W =
[[113 116 110  72  79 102 108 118]
 [ 85 105 119 133 141  64  52  94]
 [123 102 118 145 130  75  36  75]
 [ 44 120 103  70  73 113 109 101]]
Indices start at 1.
(1, 1) => 113
(3, 5) => 130
(3, 8) => 75
(2, 7) => 52
(1, 8) => 118
(4, 2) => 120
(1, 4) => 72
(4, 7) => 109
(3, 6) => 75
(2, 6) => 64
(4, 4) => 70
(4, 1) => 44
(4, 5) => 73

A =
| 109 |  95 |  96 | 110 | 110 |  93 | 106 |  78 |  99 |  83 | 106 | 114 |  97 |
|  74 | 141 | 126 |  67 |  68 | 144 |  63 | 171 |  70 | 158 |  68 |  45 | 116 |
|  89 | 128 | 110 |  78 |  87 | 131 |  63 | 155 |  79 | 147 |  72 |  53 | 115 |
|  73 | 122 | 114 |  65 |  68 | 128 |  66 | 153 |  71 | 145 |  66 |  50 | 110 |
Indices start at 1.
row 1 col 1: 109
row 1 col 7: 106
row 3 col 7: 63
row 4 col 7: 66
row 4 col 12: 50
row 4 col 8: 153
row 4 col 4: 65
row 1 col 5: 110
row 1 col 6: 93
row 3 col 8: 155
row 2 col 7: 63
row 3 col 5: 87
row 4 col 13: 110
row 1 col 10: 83
row 3 col 12: 53
row 1 col 11: 106
row 2 col 1: 74
row 3 col 4: 78
row 4 col 2: 122
row 1 col 8: 78
row 3 col 13: 115
row 4 col 10: 145
row 3 col 3: 110
row 1 col 4: 110
row 1 col 2: 95
row 2 col 8: 171
row 2 col 11: 68

X =
|  58 |  87 | 111 | 186 |  91 |
| 108 | 131 |  92 |  34 |  87 |
| 104 |  65 |  98 |  50 |  60 |
|  90 | 143 | 112 | 185 |  77 |
|  72 |  58 |  86 |  27 |  39 |
| 128 | 108 | 137 | 120 |  69 |
|  86 |  73 |  81 | 164 | 109 |
|  79 | 156 |  73 |  95 |  94 |
|  91 |  78 |  50 | 119 |  89 |
|  91 | 126 |  95 | 179 | 110 |
|  93 | 121 |  72 | 134 | 124 |
| 109 | 174 | 147 | 172 | 100 |
Rows and columns are counted from 1.
row 1 col 1 => 58
row 10 col 5 => 110
row 8 col 5 => 94
row 8 col 1 => 79
row 4 col 5 => 77
row 11 col 4 => 134
row 9 col 2 => 78
row 1 col 4 => 186
row 3 col 1 => 104
row 8 col 2 => 156
row 3 col 3 => 98
row 10 col 3 => 95
row 6 col 1 => 128
row 3 col 5 => 60
row 7 col 4 => 164
row 1 col 5 => 91
row 6 col 5 => 69
row 3 col 4 => 50
row 2 col 2 => 131
row 5 col 2 => 58
row 1 col 2 => 87
row 1 col 3 => 111
row 7 col 3 => 81
row 12 col 4 => 172
row 12 col 1 => 109
row 11 col 3 => 72
row 2 col 3 => 92
row 2 col 4 => 34
row 6 col 2 => 108

m =
|  40 | 174 | 117 |  99 | 127 | 152 | 151 | 160 | 116 |
| 131 |  55 |  81 |  95 |  74 |  39 |  56 |  35 |  43 |
|  49 | 167 | 104 |  99 | 143 | 167 | 148 | 167 | 122 |
Indices start at 1.
row 1 col 1 = 40
row 2 col 3 = 81
row 1 col 8 = 160
row 1 col 3 = 117
row 3 col 5 = 143
row 2 col 8 = 35
row 1 col 2 = 174
row 2 col 9 = 43
row 1 col 6 = 152
row 3 col 4 = 99
row 3 col 1 = 49
row 1 col 5 = 127
row 3 col 6 = 167
row 1 col 4 = 99

a =
|  96 | 100 |  97 |  99 | 100 | 101 | 101 | 100 |  91 |
| 174 |  16 |  71 |  94 |  71 |  42 |  40 |  33 |  91 |
|  92 | 107 | 101 | 101 | 110 | 111 | 105 | 109 |  99 |
|  89 | 118 | 106 | 100 | 102 | 109 | 113 | 112 | 108 |
|  84 | 121 | 105 | 101 | 110 | 118 | 116 | 120 | 108 |
Indices start at 1.
(1, 1) -> 96
(2, 9) -> 91
(3, 9) -> 99
(5, 5) -> 110
(4, 2) -> 118
(5, 4) -> 101
(2, 8) -> 33
(2, 3) -> 71
(4, 9) -> 108
(5, 8) -> 120
(4, 1) -> 89
(3, 8) -> 109
(3, 1) -> 92
(1, 4) -> 99
(1, 8) -> 100
(4, 4) -> 100
(5, 1) -> 84
(1, 7) -> 101
(4, 5) -> 102
(4, 6) -> 109
(5, 2) -> 121

M =
127,95,109,94,103,119,85,84,75,101,81,108,93,78,91
75,93,102,107,92,98,119,108,107,105,95,94,102,105,108
117,90,119,108,88,130,99,82,66,99,58,107,94,72,88
105,102,103,108,93,105,102,96,93,94,91,103,100,99,93
108,101,102,102,97,104,96,95,94,96,94,103,98,97,95
104,109,102,122,78,104,112,93,92,80,82,105,102,108,82
152,99,112,89,107,131,67,74,60,98,77,114,90,67,85
89,82,134,137,54,143,140,79,55,90,16,105,97,75,78
104,99,106,111,87,109,107,93,89,93,81,104,99,95,91
47,107,79,106,101,56,127,134,155,102,146,83,112,146,120
116,91,118,108,87,130,102,82,66,97,58,108,95,75,87
50,75,109,93,105,97,126,118,114,126,98,86,102,97,129
47,74,125,128,64,120,155,104,87,105,45,92,103,92,104
55,90,98,102,99,86,125,120,123,110,109,88,106,114,118
80,116,74,96,113,59,101,125,146,98,156,90,109,140,112
Rows and columns are counted from 1.
(1, 1): 127
(14, 1): 55
(11, 2): 91
(14, 11): 109
(4, 15): 93
(2, 11): 95
(6, 2): 109
(15, 11): 156
(8, 7): 140
(9, 8): 93
(1, 6): 119
(5, 7): 96
(12, 10): 126
(6, 8): 93
(12, 4): 93
(15, 4): 96
(6, 11): 82
(13, 5): 64
(5, 5): 97
(8, 4): 137
(9, 3): 106
(1, 3): 109
(11, 14): 75
(8, 6): 143
(15, 9): 146
(6, 10): 80
(10, 12): 83
(12, 12): 86
(4, 3): 103
(12, 7): 126
(3, 14): 72
(9, 14): 95
(9, 15): 91
(13, 4): 128
(4, 8): 96

x = [[164, 98, 73, 40, 44, 156, 46, 76, 161], [170, 108, 90, 42, 45, 154, 38, 56, 164], [169, 90, 76, 40, 39, 152, 37, 80, 163], [169, 130, 85, 46, 56, 155, 49, 78, 157], [169, 102, 87, 40, 44, 153, 36, 56, 166], [169, 169, 169, 156, 170, 91, 159, 30, 69], [165, 115, 97, 46, 58, 149, 49, 56, 161], [168, 137, 113, 62, 79, 139, 62, 50, 149], [157, 76, 63, 35, 33, 159, 36, 93, 167], [169, 110, 72, 35, 37, 161, 39, 80, 162], [170, 105, 88, 41, 45, 153, 37, 57, 166], [166, 103, 72, 35, 36, 161, 38, 83, 164]]
Rows and columns are counted from 1.
(1, 1)	164
(3, 6)	152
(3, 5)	39
(1, 9)	161
(2, 4)	42
(9, 3)	63
(1, 8)	76
(8, 8)	50
(9, 9)	167
(4, 9)	157
(8, 9)	149
(11, 8)	57
(2, 5)	45
(6, 7)	159
(10, 6)	161
(4, 8)	78
(4, 5)	56
(6, 1)	169
(11, 7)	37
(10, 4)	35
(3, 3)	76
(2, 6)	154
(4, 6)	155
(12, 5)	36
(1, 2)	98
(4, 2)	130
(7, 6)	149
(8, 6)	139
(6, 2)	169
(8, 5)	79
(8, 7)	62
(4, 7)	49

B =
array([[ 32,  41, 165,  43,  92, 165,  39, 160, 121],
       [144, 175, 110, 155,  23,  78, 148,  35,  23],
       [ 61, 103, 145,  84,  56, 139,  70, 122,  62],
       [ 34,  38, 158,  31,  54, 173,  35, 166, 143],
       [ 38,  49, 159,  46,  66, 163,  42, 156, 119],
       [154, 173, 114, 162,  22,  67, 162,  32,  22],
       [ 29,  28, 165,  31,  78, 173,  30, 170, 151],
       [146, 173, 113, 168,  36,  58, 150,  35,  22],
       [ 70, 143, 144, 136,  54, 118,  96,  77,  25],
       [ 31,  29, 166,  33,  94, 168,  32, 167, 149]])
Rows and columns are counted from 1.
row 1 col 1 = 32
row 4 col 9 = 143
row 7 col 5 = 78
row 7 col 4 = 31
row 1 col 3 = 165
row 6 col 6 = 67
row 9 col 5 = 54
row 3 col 2 = 103
row 8 col 9 = 22
row 1 col 4 = 43
row 2 col 7 = 148
row 2 col 9 = 23
row 3 col 6 = 139
row 9 col 9 = 25
row 6 col 9 = 22
row 1 col 2 = 41
row 4 col 3 = 158
row 4 col 8 = 166
row 5 col 1 = 38
row 5 col 8 = 156
row 8 col 2 = 173
row 8 col 5 = 36
row 6 col 4 = 162
row 1 col 6 = 165
row 3 col 5 = 56
row 6 col 1 = 154
row 6 col 7 = 162
row 9 col 3 = 144
row 2 col 3 = 110
row 10 col 6 = 168
row 4 col 2 = 38
row 7 col 9 = 151
row 7 col 3 = 165
row 10 col 1 = 31
